A =
-32	-53	-231	-52	-149	-383	-159	-150	-580	172	-866	52	734	220	-185	-83
-358	432	-532	-592	14	-200	133	-534	-111	-574	433	-413	-532	4	-340	-291
A[0, 0]	-32
A[:, 14]	[-185, -340]
A[1, 13]	4
A[0, 6]	-159
A[1, 4]	14
A[1]	[-358, 432, -532, -592, 14, -200, 133, -534, -111, -574, 433, -413, -532, 4, -340, -291]
A[1, 0]	-358
A[0]	[-32, -53, -231, -52, -149, -383, -159, -150, -580, 172, -866, 52, 734, 220, -185, -83]
A[:, 11]	[52, -413]
A[0, 9]	172
A[0, 5]	-383
A[1, 8]	-111
A[:, 10]	[-866, 433]
A[0, 7]	-150

a = [ -39   -4  -70  625 -775 -472  167]
a[0] -> -39
a[3] -> 625
a[2] -> -70
a[4] -> -775

B =
[[  9  17  16  -4  17  17   7  17  17  17]
 [-12 -44 -40  33 -43 -44  -5 -44 -43 -44]
 [ 28  10 -13  -9  12   7  30  -5  13  -1]
 [ -7   9  19   0   8   9  -8  15   8  13]]
B[-4,-10]	9
B[-1,2]	19
B[0,9]	17
B[0,-7]	-4
B[-1,-2]	8
B[:, -5]	[17, -44, 7, 9]
B[1,-10]	-12
B[2,4]	12
B[-4,7]	17
B[0,5]	17
B[-4,-9]	17
B[-2,3]	-9
B[-1]	[-7, 9, 19, 0, 8, 9, -8, 15, 8, 13]
B[3,-4]	-8
B[0,-8]	16
B[1,-5]	-44
B[-4,-6]	17
B[-4]	[9, 17, 16, -4, 17, 17, 7, 17, 17, 17]
B[:, 0]	[9, -12, 28, -7]

X = -25,-22,0,-9,-47,27,-30,8,-44
X[-9] => -25
X[4] => -47
X[-7] => 0

x =
array([[ 14,  35, -14,   3, -14,   6,  -3,  -4,  27],
       [ -1,   9,  17, -13, -22,  42, -13,  -8, -28],
       [-25, -23,  -1,  54,   2,  -5, -13,  -9,   1],
       [  7,  10,  -6,   1, -28, -14,   8,  -9, -39]])
x[0,0] = 14
x[3,8] = -39
x[0,8] = 27
x[0] = [14, 35, -14, 3, -14, 6, -3, -4, 27]
x[2,4] = 2
x[0,6] = -3
x[3,6] = 8
x[1,5] = 42
x[3,0] = 7
x[:, 3] = [3, -13, 54, 1]
x[0,7] = -4
x[1,0] = -1
x[2,5] = -5
x[:, 1] = [35, 9, -23, 10]
x[:, 0] = [14, -1, -25, 7]
x[2,3] = 54
x[3,2] = -6
x[1,1] = 9
x[2,0] = -25
x[3,1] = 10
x[0,1] = 35

arr =
[[-11  -6  36   3   8  -9  -2 -38  -3]
 [ 11  29  15  14  15  -9  -9 -22  -3]
 [ -2  -9  15  -6 -14  -9  48  16  -3]
 [ -3  22  23  -6  -8  -9  -9 -11  -3]
 [ 25  22  -4 -33  -3  -9 -26 -22  -3]
 [  0 -17   3 -26  -8  -9  -9 -11  -3]
 [  0  22   1  31  -8  -9  33   8  -3]
 [ -9  10  15  -6  -8  -9  -9 -10  -3]
 [  0  31  15  -6  -8 -10  -9 -11  -3]
 [  0  22  15 -12  -8  -9 -10 -11  -3]]
arr[0,0]	-11
arr[9,0]	0
arr[9]	[0, 22, 15, -12, -8, -9, -10, -11, -3]
arr[7,5]	-9
arr[-6,4]	-3
arr[:, 8]	[-3, -3, -3, -3, -3, -3, -3, -3, -3, -3]
arr[-5,7]	-11
arr[-2,-3]	-9
arr[-5,3]	-26
arr[:, 2]	[36, 15, 15, 23, -4, 3, 1, 15, 15, 15]
arr[-9,1]	29
arr[1,-6]	14
arr[7,-2]	-10
arr[-10,6]	-2
arr[-4]	[0, 22, 1, 31, -8, -9, 33, 8, -3]
arr[:, -6]	[3, 14, -6, -6, -33, -26, 31, -6, -6, -12]
arr[:, -8]	[-6, 29, -9, 22, 22, -17, 22, 10, 31, 22]
arr[-2,-1]	-3
arr[2]	[-2, -9, 15, -6, -14, -9, 48, 16, -3]
arr[:, -4]	[-9, -9, -9, -9, -9, -9, -9, -9, -10, -9]
arr[-4,6]	33
arr[:, 6]	[-2, -9, 48, -9, -26, -9, 33, -9, -9, -10]
arr[5,-8]	-17
arr[-3,2]	15
arr[1,-9]	11
arr[7,6]	-9
arr[-3,-1]	-3
arr[1,-1]	-3
arr[-6,7]	-22
arr[:, -9]	[-11, 11, -2, -3, 25, 0, 0, -9, 0, 0]
arr[-7,4]	-8
arr[-9]	[11, 29, 15, 14, 15, -9, -9, -22, -3]
arr[-10]	[-11, -6, 36, 3, 8, -9, -2, -38, -3]
arr[3]	[-3, 22, 23, -6, -8, -9, -9, -11, -3]
arr[9,-2]	-11

M =
-8,4,8,-23,4,-15,-10,2,-11,-55,-2,9,-3,-44
-2,9,9,-11,-13,-15,-7,-24,-6,-50,-22,-1,-23,-38
-6,2,8,-4,8,3,-6,-33,-7,-49,-27,3,-31,-33
M[0][-14]: -8
M[-3][7]: 2
M[:, -9]: [-15, -15, 3]
M[:, 8]: [-11, -6, -7]
M[2][-5]: -49
M[1][-13]: 9
M[1][9]: -50
M[0][3]: -23
M[:, 0]: [-8, -2, -6]
M[-2][-4]: -22
M[:, -8]: [-10, -7, -6]
M[-2]: [-2, 9, 9, -11, -13, -15, -7, -24, -6, -50, -22, -1, -23, -38]
M[2]: [-6, 2, 8, -4, 8, 3, -6, -33, -7, -49, -27, 3, -31, -33]
M[1][-6]: -6
M[-3]: [-8, 4, 8, -23, 4, -15, -10, 2, -11, -55, -2, 9, -3, -44]

data =
[[-24   4   5  11]
 [-22  -8 -16   3]
 [ -1 -25  26   7]
 [  8   5 -12 -25]
 [ -7   4   6 -30]
 [  9 -28 -17  -2]
 [ 14  15  37   8]
 [  7  -4  43   9]
 [ -8  22 -27  12]
 [-40   4  -4 -17]
 [-15 -15  24 -26]
 [ -1   2  20  -2]
 [-31 -33  -8 -14]
 [ -7 -10 -16  18]
 [  5  26  16  16]
 [-23 -19 -19  19]]
data[0, 0]	-24
data[11, 0]	-1
data[10, 0]	-15
data[8]	[-8, 22, -27, 12]
data[7, 0]	7
data[9]	[-40, 4, -4, -17]
data[4, 1]	4
data[8, 2]	-27
data[14, 3]	16
data[:, 2]	[5, -16, 26, -12, 6, -17, 37, 43, -27, -4, 24, 20, -8, -16, 16, -19]
data[:, 0]	[-24, -22, -1, 8, -7, 9, 14, 7, -8, -40, -15, -1, -31, -7, 5, -23]
data[14, 0]	5
data[:, 3]	[11, 3, 7, -25, -30, -2, 8, 9, 12, -17, -26, -2, -14, 18, 16, 19]
data[2, 1]	-25
data[0, 3]	11
data[10, 3]	-26
data[2, 2]	26
data[15, 2]	-19
data[4, 2]	6
data[11]	[-1, 2, 20, -2]
data[12, 2]	-8
data[4, 0]	-7
data[12]	[-31, -33, -8, -14]
data[5, 0]	9
data[11, 2]	20
data[2, 0]	-1
data[15]	[-23, -19, -19, 19]
data[6]	[14, 15, 37, 8]
data[15, 3]	19
data[1, 2]	-16

W =
-11  -18   18   25
-11  -10   18   25
-11  -10   18   25
-11    2   18   51
W[-4][-4] => -11
W[-1][-1] => 51
W[:, -1] => [25, 25, 25, 51]
W[1] => [-11, -10, 18, 25]
W[-1][2] => 18
W[0][-1] => 25
